A small network was trained on invented records. Each row is its activation on one of them, seen along a few directions.
Each row is followed by the record's values for the fields Z, G, K, S, L.
The largest differences between rows may come from other fields.
Strong random noise was added to every row along 3 fixed directions; ignore it. To show where, here is one row again and again, with new noise each time:
[ 191  -32 -151 -352 -157 -182 -101  176  -50  188 -200  376 -257  295
   67   17  100  -84  -41 -148 -273   55 -318  401  118]
[ -15 -302  295   62  -73  -94   29  176  -53 -109   57  -34   33 -235
   52  231  -87  -92   31  -84  118  -71  350   -6  319]
[-120 -457  540  247   -9  -98   39  204  -46 -257  192 -245  198 -464
   36  396 -147  -72   37  -56  283 -172  736 -114  469]
[ -84 -393  447  200 -101  -48  141  206  -57 -234  138 -212   97 -440
   40  263 -190 -120   76  -91  258  -72  549 -215  329]
[ 191 -121  -60 -521 -527 -321  176  609  -24   -9 -230   24 -474  319
  -46  -23  -48 -166  -53 -422 -418  218 -314  362 -130]

[  39   90  -87 -100 -247  -19  158  186  134 -180   64 -306 -108  132
  -29 -193   15    2    4  -92 -274  110 -239  -14 -386]  {Z: z1, G: g2, K: k2, S: s5, L: l2}
[ 128  -90   13 -157 -279 -105  127  284 -119  108 -153  149 -309  -22
  -38  -32  -96 -112   40 -223  -33  161 -166   35   57]  {Z: z1, G: g2, K: k2, S: s2, L: l2}
[ -24  -78   71 -123  -98 -111  -43  124 -119  153 -104   79 -112  -16
  -66  192  -37   -6  -77 -112  160   51  175  136  223]  {Z: z1, G: g2, K: k2, S: s2, L: l2}
[  65 -155  261  134 -296  -79  271  399  -23 -207  -66 -354 -144 -253
 -149  -55 -177  -82   74 -208   15   60  117 -268 -139]  {Z: z2, G: g2, K: k4, S: s4, L: l2}
[ -30  -98  250  128 -112  -98   -1  254  137 -295  190 -526  148  -74
  -66  101   72   78  -38  -23 -127 -145  284   21 -110]  {Z: z1, G: g1, K: k2, S: s5, L: l2}
[ 186   34   20  236  449 -187 -528  -41  -16  182   50  304  172   83
  -65  145  372  296  -13  181 -195 -404   47  543  385]  {Z: z2, G: g2, K: k3, S: s5, L: l2}
[ 155  183 -305 -194 -188  104  102  -35  194 -121   16   31  -99  317
  192 -370  140 -104   75   27 -447   74 -611    9 -446]  {Z: z2, G: g1, K: k2, S: s5, L: l1}
[  63  320 -252   31   21  174   23 -183 -111  304 -189  117 -112   22
 -138 -234   -9   89   15   33  162  168 -325 -189 -239]  {Z: z1, G: g1, K: k3, S: s4, L: l2}
[ 252  145 -171  119  -81  176   59  -48  118  -23  -37  127  -83   35
  104 -418  139  -36  183   96 -270   21 -557 -163 -298]  {Z: z1, G: g1, K: k2, S: s5, L: l1}
[ -72 -283  319  229  -13   36  117   86   73 -333  207 -246  148 -255
   30   64  -53  -56  102   50   65 -133  309 -191   96]  {Z: z1, G: g1, K: k3, S: s3, L: l2}
[ -95  281 -254 -113 -180  181  305  -49  -39  103  -82 -195 -149    0
 -112 -241 -225   -9   -5 -132  156  368 -241 -359 -456]  {Z: z1, G: g1, K: k3, S: s2, L: l1}
[-159 -130  143 -346 -112 -435 -161  428  164 -242  199 -540   89  315
  -95  436   96  138 -285 -195 -333 -124  453  597   23]  {Z: z1, G: g1, K: k2, S: s5, L: l2}
[  61   45 -155  -24  123  146 -113 -316   39   65   18  342   62  128
  208 -117  130  -75   47  198  -87  -56 -289   12   40]  {Z: z1, G: g1, K: k2, S: s3, L: l2}
[-107  -35  103   51   73  -98  -32  114    9  -65   96 -232  104  -68
 -100  186  -40  100  -76  -62   72  -34  318   77   85]  {Z: z2, G: g2, K: k3, S: s2, L: l1}
[-150  120   69  372  153  176   98 -146  -41  -23  165 -354  195 -386
 -156  -10 -160  155   47   51  379   67  258 -429  -93]  {Z: z1, G: g2, K: k3, S: s5, L: l2}
[ -33 -253  165  221  146  173  -30 -352   72 -222  209  249  214 -189
  360  -13   40 -207  160  302   48 -231   70 -240  248]  {Z: z1, G: g1, K: k2, S: s3, L: l2}
[-139  -36  165   88    7  -43   72  144  -42  -36   61 -348   75 -186
 -187  160 -146  112  -61 -112  200   72  365  -80   -1]  {Z: z1, G: g1, K: k3, S: s2, L: l2}
[   1   49 -217 -491 -144 -221  -30  131  -49  146 -171  183 -244  427
  -17   80    8  -54 -164 -180 -224  133 -206  411  -36]  {Z: z2, G: g2, K: k3, S: s1, L: l2}
[  76    2   44  171   21   40   68   82 -116   70  -43   52  -75 -198
 -113  -77  -64   43  100  -49  124   51  -22 -128   38]  {Z: z2, G: g2, K: k3, S: s2, L: l2}
[ -37  190 -202 -273 -256   27  210   80  -62  115 -185 -119 -244  161
 -139 -136 -134  -38  -73 -164   49  301 -226 -116 -346]  {Z: z1, G: g1, K: k3, S: s4, L: l2}
[-122 -225  138 -194 -222  -19  203  116  110 -291   85 -217   21   11
  136  118 -125 -197  -32  -94  -27   52  195  -72   -6]  {Z: z2, G: g1, K: k2, S: s1, L: l1}
[-176  210 -265 -403 -299   32  314   39 -110  170 -198 -153 -287  138
 -159  -46 -309  -88 -139 -263  230  476 -133 -207 -319]  {Z: z1, G: g2, K: k3, S: s1, L: l2}
[ -13  -27   30   96  102   90  -11 -146  -23   20  -28   96   82  -77
   35    6  -11  -30   28   91  123  -57   52 -123   75]  {Z: z2, G: g1, K: k3, S: s4, L: l1}
[  -8 -282  115   87 -165  192  293 -196    3 -277  119  230  -47 -243
  381 -181 -162 -390  251  127   59   -1 -118 -482   51]  {Z: z2, G: g2, K: k2, S: s3, L: l1}
[-253 -335  301   54   99   22   -5 -193   28 -244  222  -48  272 -187
  226  351  -91 -163  -41  131  262 -175  569  -96  400]  {Z: z2, G: g2, K: k2, S: s1, L: l1}
[ 104  393 -401   50  149  177  -52 -268   17  223  -65  196  -41  130
  -11 -335   89  118   55  105  -80  103 -503  -73 -289]  {Z: z2, G: g2, K: k3, S: s5, L: l1}
[-112  206 -229 -166  154   39 -104 -234   26  139   19   -5  112  172
    1   69   18  104 -117   43   48   87  -15  115  -70]  {Z: z2, G: g1, K: k3, S: s2, L: l2}
[  48 -184  175 -123 -118 -175 -103  192 -126  147 -168  157 -119  -24
  -33  257   -2  -53  -85 -116  102  -27  211  211  343]  {Z: z1, G: g2, K: k2, S: s4, L: l1}
[  56 -243  170  106  286  -31 -365 -269  -57  102  -13  508  192  -44
  224  285  195  -71  -11  246  107 -345  227  227  635]  {Z: z2, G: g2, K: k2, S: s4, L: l2}
[ -12  312 -431 -196  250  129 -272 -504  -27  384  -72  465   77  337
  156  -33  177   48 -108  209    4   18 -349  176   12]  {Z: z1, G: g1, K: k2, S: s3, L: l1}
[ -82  -46   84 -165 -230 -250  127  452  157 -342  169 -594  -24  176
 -109   90  -12   43 -114 -227 -326   16  163  199 -277]  {Z: z2, G: g2, K: k3, S: s5, L: l1}
[-170   38   15  168  153  264   77 -405  -45   14   44  -18  207 -235
   72   13 -141  -49   30  173  403   29  181 -424   17]  {Z: z2, G: g1, K: k3, S: s4, L: l2}
[-117   48 -226 -588 -142 -290  -89  108  114  -88   26  -85 -108  612
   58  159  111  -36 -249 -105 -395   22  -91  542 -139]  {Z: z2, G: g2, K: k3, S: s3, L: l2}
[-115 -140  262  257  -22   71  136   79  188 -419  333 -543  244 -273
   35    9  -61   30   86   38  -11  -68  313 -242 -123]  {Z: z1, G: g1, K: k2, S: s5, L: l2}
[ -29 -108   41 -159 -249  -55  230  183  108 -267   49 -260  -62   54
   65  -48 -117 -154   12 -130 -188  103  -45 -103 -228]  {Z: z2, G: g1, K: k4, S: s3, L: l2}
[-124  -73  172  220 -123  199  328  -47  -62 -174   41 -263   30 -363
  -17  -85 -248 -127  116    7  354   90  205 -591 -137]  {Z: z2, G: g1, K: k3, S: s4, L: l2}
[ -81  324 -333  135  229  353   51 -560 -121  301  -33  260   77 -148
   55 -200 -111   24   90  175  409  190 -226 -440 -107]  {Z: z2, G: g2, K: k3, S: s2, L: l2}
[  23  -28   72  229  203   30 -197 -129  139 -127  223  -39  238  -71
  116   36  172   84   38  185 -100 -205   80   67  134]  {Z: z1, G: g2, K: k2, S: s5, L: l2}
[-280  -68   91 -102 -122  -27  217   53   20 -183   98 -403   30  -65
  -71  159 -237  -53 -106 -110  210  158  349 -190  -93]  {Z: z1, G: g2, K: k3, S: s1, L: l2}
[  -1 -228  255 -116  -75 -306  -80  438   57 -126   15 -257   27   34
 -114  315    4   71 -125 -220 -177  -92  376  386  183]  {Z: z2, G: g1, K: k4, S: s2, L: l1}
[ -16   39   83  296  260   73 -152 -174  -59   98    3   29  186 -186
  -78   80   54  130    7  143  238 -142  208  -83  173]  {Z: z2, G: g2, K: k3, S: s4, L: l2}

Here are new rows. What are their fields?
[ 116 -112    6 -290 -107 -168 -144  171   45   35 -154  189  -93  296
   57  119  152  -62 -105  -72 -260  -89  -73  422  145]  {Z: z2, G: g1, K: k2, S: s4, L: l1}
[-158  -50  133  106  119  -11   -1   18   92 -149  162 -331  195 -120
  -89  143  -59  130  -47    3   90  -17  349   -7   17]  {Z: z1, G: g1, K: k3, S: s2, L: l2}
[  29  148 -179 -507 -138 -346 -161  371   21  158 -159 -130 -173  519
 -199  177  124  161 -278 -273 -364   95  -73  680 -135]  {Z: z2, G: g1, K: k3, S: s2, L: l2}
[-133 -127  113   44  216   27 -215 -244  108 -104  197   21  311   41
  181  235  134    2  -80  209   27 -230  291  141  263]  {Z: z1, G: g1, K: k2, S: s3, L: l1}
[ -97  167 -208 -327   -2  -42  -65  -57  -84  267 -165   85  -95  250
 -109  128  -33   50 -194  -95  119  180  -19  195    1]  {Z: z1, G: g1, K: k3, S: s1, L: l2}
[-107  -67  -25 -203 -150  -31  176   10   98 -239   91 -165  -23  134
  115  -33  -89 -139  -16  -30 -158   59  -32  -50 -206]  {Z: z2, G: g1, K: k3, S: s3, L: l2}
[  50  -81  195  290  387  -55 -341  -60  -85  164   22  151  238 -181
 -108  246  143  228  -12  119  149 -262  346  243  435]  {Z: z2, G: g1, K: k3, S: s2, L: l2}
[ 175   14    6   19   -4 -155 -110  245  114 -139   11  -80  -42  181
  -59 -106  196   89   13  -16 -415 -160 -179  280 -125]  {Z: z2, G: g1, K: k3, S: s5, L: l2}
[  99  187 -196  -65  149  -68 -208  -41  -70  289 -141  256  -59  192
  -92   -9  130  141  -71   -7  -78  -16 -195  291   50]  {Z: z2, G: g2, K: k3, S: s2, L: l1}
[  67  -52  101  344  -70  189  171  -74   37 -209  159  -18    4 -292
  145 -278  -11 -117  248  144   36  -71 -129 -438 -101]  {Z: z1, G: g2, K: k2, S: s5, L: l1}
[ -72   77  -70  -33  -89   17  150   39  -25   26   -7 -166  -69  -79
  -87  -26 -171    2  -16 -121  117  212  -11 -184 -136]  {Z: z1, G: g2, K: k4, S: s2, L: l2}
[ -14  258 -370 -223  -66  155  115 -245    1  117  -66  112  -89  223
   79 -229  -36  -75   -4   25  -43  203 -431 -147 -339]  {Z: z2, G: g1, K: k3, S: s3, L: l2}
[ 150 -128  -12 -133 -116  -61  -22   70  -65   92 -126  379 -176   61
  135  -12   40 -149   54  -46 -104  -12 -188  134  194]  {Z: z2, G: g2, K: k2, S: s2, L: l1}
[-155  136  -48  -94 -161   19  188   61  -71   46  -87 -312 -100  -22
 -196   16 -194   15 -111 -137  242  236  103 -221 -225]  {Z: z1, G: g2, K: k3, S: s4, L: l2}
[  -9 -321  123 -176 -155  -14  102  -12   55 -218   39  166  -14   15
  287   91  -49 -302   61   10  -67  -55   42  -45  192]  {Z: z2, G: g1, K: k2, S: s1, L: l2}
[ -79 -201  354  480  441   52 -242 -181  -20  -56  201   -6  412 -396
   -3  276   60  161   50  224  287 -339  583  -24  472]  {Z: z2, G: g1, K: k3, S: s2, L: l1}
[ -61   54 -167 -309  -57  -53   21  -43  -98  190 -181  180 -151  176
  -33   85 -107  -65 -119 -116   90  184  -70  105   48]  {Z: z2, G: g2, K: k3, S: s1, L: l2}
[ -47   28 -124  -72  472  -71 -524 -428  175    9  158  332  356  402
  258  192  387  108 -137  361 -295 -402   37  562  271]  {Z: z2, G: g1, K: k3, S: s3, L: l1}
[ 198  374 -305  158  -33  202   92  -78  103   34  -67  -47 -105   84
  -66 -542  100   82  154   70 -232  104 -643 -254 -566]  {Z: z1, G: g1, K: k3, S: s5, L: l2}
[ 174  250 -264  -81 -166  -38  103  201   14   78 -133    1 -288  195
 -137 -349   40   56   52 -128 -286  155 -520   30 -402]  {Z: z1, G: g2, K: k3, S: s5, L: l1}
